Each row below holds a small network's activations on one record, seen along a few directions.
After each row come some of the record's fields: SOVO, DIPI, BAS, KOR, ZIV, PAB.
Not every record has every field; a missing one is written absent.
Other fields move the rows too, some of them a lot.
In the rows, zero is written as 500.
Random noise pushes rows far along 2 fixed directions. That doesn't count. These rows show it; they differ only by the noise:
[518 342 417 501 492 452 698 463 426 491 535 595 669 515 452 535 450 528
 509 557]
[536 350 465 511 469 524 623 408 495 527 612 572 621 516 525 534 405 503
 549 568]
[538 347 462 517 472 524 628 391 503 538 634 569 614 518 536 536 402 495
 540 579]
[544 301 393 578 523 460 752 252 540 633 819 561 581 528 595 560 396 427
 403 685]

[460 635 674 379 304 765 113 707 515 384 149 498 493 552 449 469 537 650
 697 212]
SOVO=sim, DIPI=rig, BAS=mek, KOR=teka, ZIV=dapos, PAB=nenag
[550 440 482 516 500 584 455 458 595 546 619 455 493 451 641 499 434 468
 610 522]
SOVO=absent, DIPI=absent, BAS=absent, KOR=absent, ZIV=pomuv, PAB=absent
[523 565 542 617 578 372 536 344 555 495 637 509 330 446 659 396 529 360
 322 679]
SOVO=absent, DIPI=absent, BAS=absent, KOR=absent, ZIV=dapos, PAB=absent
[512 575 741 469 304 868 152 520 665 587 395 474 276 603 582 488 367 512
 736 306]
SOVO=absent, DIPI=absent, BAS=absent, KOR=absent, ZIV=pomuv, PAB=dabo
[544 470 415 444 506 609 395 543 585 536 535 378 596 402 567 526 448 501
 702 465]
SOVO=absent, DIPI=absent, BAS=absent, KOR=absent, ZIV=pomuv, PAB=absent
[581 469 548 625 550 531 538 215 654 613 866 462 366 461 774 474 356 341
 466 681]
SOVO=absent, DIPI=absent, BAS=absent, KOR=absent, ZIV=pomuv, PAB=absent
[521 504 459 462 470 617 248 473 581 568 583 309 508 454 594 546 519 518
 622 461]
SOVO=sim, DIPI=tirez, BAS=mek, KOR=teka, ZIV=dapos, PAB=absent
[530 521 423 452 500 529 439 520 534 483 538 381 618 409 538 533 497 554
 622 488]
SOVO=absent, DIPI=absent, BAS=absent, KOR=teka, ZIV=pomuv, PAB=absent
[480 579 528 562 583 292 590 550 389 361 316 571 376 553 461 398 598 419
 292 542]
SOVO=mis, DIPI=rig, BAS=mek, KOR=absent, ZIV=dapos, PAB=absent
[519 455 577 458 409 636 434 540 504 480 447 568 558 538 489 511 431 555
 624 432]
SOVO=sim, DIPI=rig, BAS=mek, KOR=firi, ZIV=pomuv, PAB=absent
[491 422 530 504 413 572 506 380 573 603 585 538 534 651 458 601 523 542
 400 521]
SOVO=mis, DIPI=rig, BAS=tuzas, KOR=teka, ZIV=dapos, PAB=nenag
[501 629 596 522 515 288 535 642 346 233 261 554 541 467 393 383 649 577
 433 533]
SOVO=absent, DIPI=absent, BAS=absent, KOR=teka, ZIV=dapos, PAB=absent
[529 577 643 480 459 619 289 614 513 387 321 507 442 427 552 444 452 533
 681 396]
SOVO=absent, DIPI=absent, BAS=absent, KOR=absent, ZIV=pomuv, PAB=absent
[488 517 438 558 621 166 788 530 352 381 477 510 611 476 396 447 621 529
 294 630]
SOVO=absent, DIPI=absent, BAS=absent, KOR=teka, ZIV=dapos, PAB=absent
[500 424 325 509 572 306 788 503 376 402 464 510 761 437 398 495 547 509
 423 618]
SOVO=absent, DIPI=absent, BAS=absent, KOR=firi, ZIV=pomuv, PAB=absent
[455 642 433 504 618 328 448 583 382 316 386 360 508 422 443 421 537 413
 432 455]
SOVO=mis, DIPI=rig, BAS=mek, KOR=teka, ZIV=dapos, PAB=absent
[450 645 679 409 434 558 317 609 382 422 215 522 426 527 424 478 556 611
 518 365]
SOVO=sim, DIPI=rig, BAS=mek, KOR=teka, ZIV=dapos, PAB=absent
[497 531 669 398 404 598 269 670 563 334 366 567 604 516 390 438 443 484
 731 492]
SOVO=sim, DIPI=rig, BAS=mek, KOR=firi, ZIV=dapos, PAB=rekim
[453 426 404 505 485 727 398 387 670 827 728 395 363 502 583 604 509 469
 425 361]
SOVO=absent, DIPI=absent, BAS=absent, KOR=absent, ZIV=pomuv, PAB=nenag
[510 395 523 450 417 518 567 545 455 475 434 600 617 539 455 510 480 616
 651 555]
SOVO=sim, DIPI=rig, BAS=mek, KOR=teka, ZIV=dapos, PAB=absent
[502 585 703 506 464 575 344 340 564 502 612 521 348 482 578 447 501 470
 460 536]
SOVO=absent, DIPI=absent, BAS=absent, KOR=firi, ZIV=dapos, PAB=absent
[423 561 491 426 468 602 401 567 475 566 399 474 519 542 394 599 536 580
 463 323]
SOVO=sim, DIPI=rig, BAS=tuzas, KOR=teka, ZIV=pomuv, PAB=nenag
[428 471 292 539 676 328 616 424 464 693 587 485 436 430 443 553 701 474
 173 533]
SOVO=absent, DIPI=absent, BAS=absent, KOR=absent, ZIV=dapos, PAB=absent
[410 577 419 454 525 470 510 542 431 490 385 365 461 580 370 512 603 509
 349 360]
SOVO=mis, DIPI=rig, BAS=mek, KOR=teka, ZIV=dapos, PAB=nenag
[574 549 498 493 514 612 361 319 661 568 787 285 484 397 702 491 382 453
 688 592]
SOVO=absent, DIPI=absent, BAS=absent, KOR=teka, ZIV=pomuv, PAB=absent
[506 481 460 539 553 347 684 581 375 377 345 595 555 460 454 450 542 520
 446 538]
SOVO=absent, DIPI=absent, BAS=absent, KOR=absent, ZIV=pomuv, PAB=absent
[444 632 617 410 391 731 116 643 600 465 310 381 388 466 533 424 556 535
 686 298]
SOVO=absent, DIPI=absent, BAS=absent, KOR=absent, ZIV=dapos, PAB=nenag
[518 641 480 462 571 423 353 538 492 406 399 341 476 352 546 406 559 434
 531 521]
SOVO=absent, DIPI=absent, BAS=absent, KOR=absent, ZIV=dapos, PAB=absent
[467 478 348 506 556 459 517 433 554 610 625 293 469 484 524 497 622 428
 362 513]
SOVO=absent, DIPI=absent, BAS=absent, KOR=absent, ZIV=dapos, PAB=nenag
[616 430 683 558 387 657 399 343 708 537 807 545 463 525 714 503 306 469
 700 664]
SOVO=absent, DIPI=absent, BAS=absent, KOR=teka, ZIV=pomuv, PAB=rekim
[526 647 653 534 522 472 342 456 509 444 476 530 259 417 595 386 490 436
 439 530]
SOVO=sim, DIPI=rig, BAS=mek, KOR=absent, ZIV=dapos, PAB=absent
[531 525 528 533 558 499 467 458 515 487 551 468 446 424 579 475 450 445
 517 508]
SOVO=absent, DIPI=absent, BAS=absent, KOR=absent, ZIV=pomuv, PAB=absent
[512 594 547 507 532 438 448 503 476 456 396 545 428 440 495 442 499 453
 479 547]
SOVO=sim, DIPI=rig, BAS=mek, KOR=absent, ZIV=dapos, PAB=absent
[410 701 610 398 418 764  32 572 584 513 383 252 422 469 555 455 530 544
 710 279]
SOVO=absent, DIPI=absent, BAS=absent, KOR=teka, ZIV=dapos, PAB=nenag
[541 395 540 436 442 478 558 778 403 317 242 660 698 501 341 473 469 604
 749 471]
SOVO=absent, DIPI=absent, BAS=absent, KOR=absent, ZIV=pomuv, PAB=rekim
[436 371 313 546 511 495 701 399 496 662 611 460 572 576 457 617 531 529
 319 489]
SOVO=mis, DIPI=rig, BAS=mek, KOR=teka, ZIV=pomuv, PAB=nenag
[561 430 565 505 447 656 413 448 585 573 576 548 444 497 622 525 356 489
 661 487]
SOVO=sim, DIPI=rig, BAS=mek, KOR=absent, ZIV=pomuv, PAB=absent
[481 717 641 473 582 387 346 560 392 407 274 538 309 452 446 428 569 447
 364 453]
SOVO=sim, DIPI=rig, BAS=tuzas, KOR=absent, ZIV=dapos, PAB=absent
[500 441 348 469 539 377 621 629 390 374 406 460 742 426 437 510 566 585
 546 483]
SOVO=absent, DIPI=absent, BAS=absent, KOR=teka, ZIV=pomuv, PAB=absent
[510 514 391 464 589 350 458 553 459 426 525 294 666 373 483 467 638 524
 486 527]
SOVO=absent, DIPI=absent, BAS=absent, KOR=teka, ZIV=dapos, PAB=absent
[628 388 767 608 305 755 489 316 660 569 744 832 347 650 690 504 228 432
 651 650]
SOVO=sim, DIPI=rig, BAS=mek, KOR=absent, ZIV=pomuv, PAB=rekim

Here are new rows. What are their fields?
[582 568 789 495 336 754 195 486 594 395 450 542 456 480 676 459 297 551
 823 449]
SOVO=sim, DIPI=rig, BAS=mek, KOR=teka, ZIV=pomuv, PAB=absent
[486 468 293 497 679 209 708 466 349 516 526 457 522 428 426 488 594 417
 286 573]
SOVO=sim, DIPI=rig, BAS=mek, KOR=absent, ZIV=dapos, PAB=absent
[522 522 466 600 586 385 606 445 487 475 571 513 474 436 600 459 473 410
 391 563]
SOVO=absent, DIPI=absent, BAS=absent, KOR=absent, ZIV=pomuv, PAB=absent
[552 462 524 568 536 436 632 266 528 593 765 584 464 518 619 563 400 457
 405 665]
SOVO=sim, DIPI=rig, BAS=tuzas, KOR=teka, ZIV=pomuv, PAB=absent
[554 311 503 521 459 443 732 640 396 414 352 742 628 615 345 534 404 540
 595 549]
SOVO=mis, DIPI=rig, BAS=mek, KOR=absent, ZIV=pomuv, PAB=rekim
[466 520 355 361 474 704 204 462 679 655 698 133 529 435 623 564 555 467
 599 336]
SOVO=absent, DIPI=absent, BAS=absent, KOR=teka, ZIV=dapos, PAB=nenag
[543 430 417 530 581 310 755 486 403 435 569 534 569 491 421 472 523 537
 465 622]
SOVO=absent, DIPI=absent, BAS=absent, KOR=teka, ZIV=pomuv, PAB=absent
[475 697 708 455 402 755  33 432 675 539 579 363 382 475 662 484 406 448
 654 369]
SOVO=sim, DIPI=rig, BAS=tuzas, KOR=teka, ZIV=dapos, PAB=nenag
[552 599 658 541 504 497 401 378 515 377 532 438 394 504 614 421 394 422
 539 554]
SOVO=mis, DIPI=rig, BAS=mek, KOR=teka, ZIV=dapos, PAB=absent
[522 436 365 618 599 264 810 364 440 464 657 514 602 456 569 495 527 456
 293 698]
SOVO=absent, DIPI=absent, BAS=absent, KOR=teka, ZIV=pomuv, PAB=absent
[493 630 709 507 439 527 413 562 432 426 306 647 387 516 466 472 505 617
 475 426]
SOVO=sim, DIPI=rig, BAS=mek, KOR=teka, ZIV=pomuv, PAB=absent
[577 583 902 560 361 775 187 251 728 604 658 662 175 546 785 465 316 421
 606 603]
SOVO=sim, DIPI=rig, BAS=tuzas, KOR=absent, ZIV=dapos, PAB=absent
[613 578 884 565 325 774 183 422 705 474 644 606 379 552 717 471 210 448
 754 527]
SOVO=sim, DIPI=rig, BAS=mek, KOR=teka, ZIV=pomuv, PAB=rekim
[458 484 403 506 464 637 433 411 627 678 646 325 511 511 578 561 556 555
 444 428]
SOVO=absent, DIPI=absent, BAS=absent, KOR=teka, ZIV=pomuv, PAB=nenag
[520 644 526 450 546 449 285 474 513 411 553 292 460 374 604 424 552 469
 549 492]
SOVO=absent, DIPI=absent, BAS=absent, KOR=teka, ZIV=dapos, PAB=absent
[525 438 370 460 578 398 542 513 493 506 582 370 584 426 549 469 525 443
 557 573]
SOVO=absent, DIPI=absent, BAS=absent, KOR=absent, ZIV=dapos, PAB=absent
[535 450 597 464 417 604 389 575 544 495 433 587 483 518 545 474 422 523
 704 502]
SOVO=sim, DIPI=rig, BAS=mek, KOR=absent, ZIV=dapos, PAB=absent
[368 612 390 442 567 347 512 591 389 473 371 396 529 444 333 474 742 580
 306 401]
SOVO=absent, DIPI=absent, BAS=absent, KOR=teka, ZIV=dapos, PAB=nenag
[446 331 158 493 545 497 668 401 575 705 782 297 674 488 533 629 573 504
 393 502]
SOVO=absent, DIPI=absent, BAS=absent, KOR=teka, ZIV=pomuv, PAB=nenag
[513 458 583 432 453 330 700 714 277 218 185 755 715 528 237 429 541 614
 584 521]
SOVO=absent, DIPI=absent, BAS=absent, KOR=firi, ZIV=pomuv, PAB=rekim
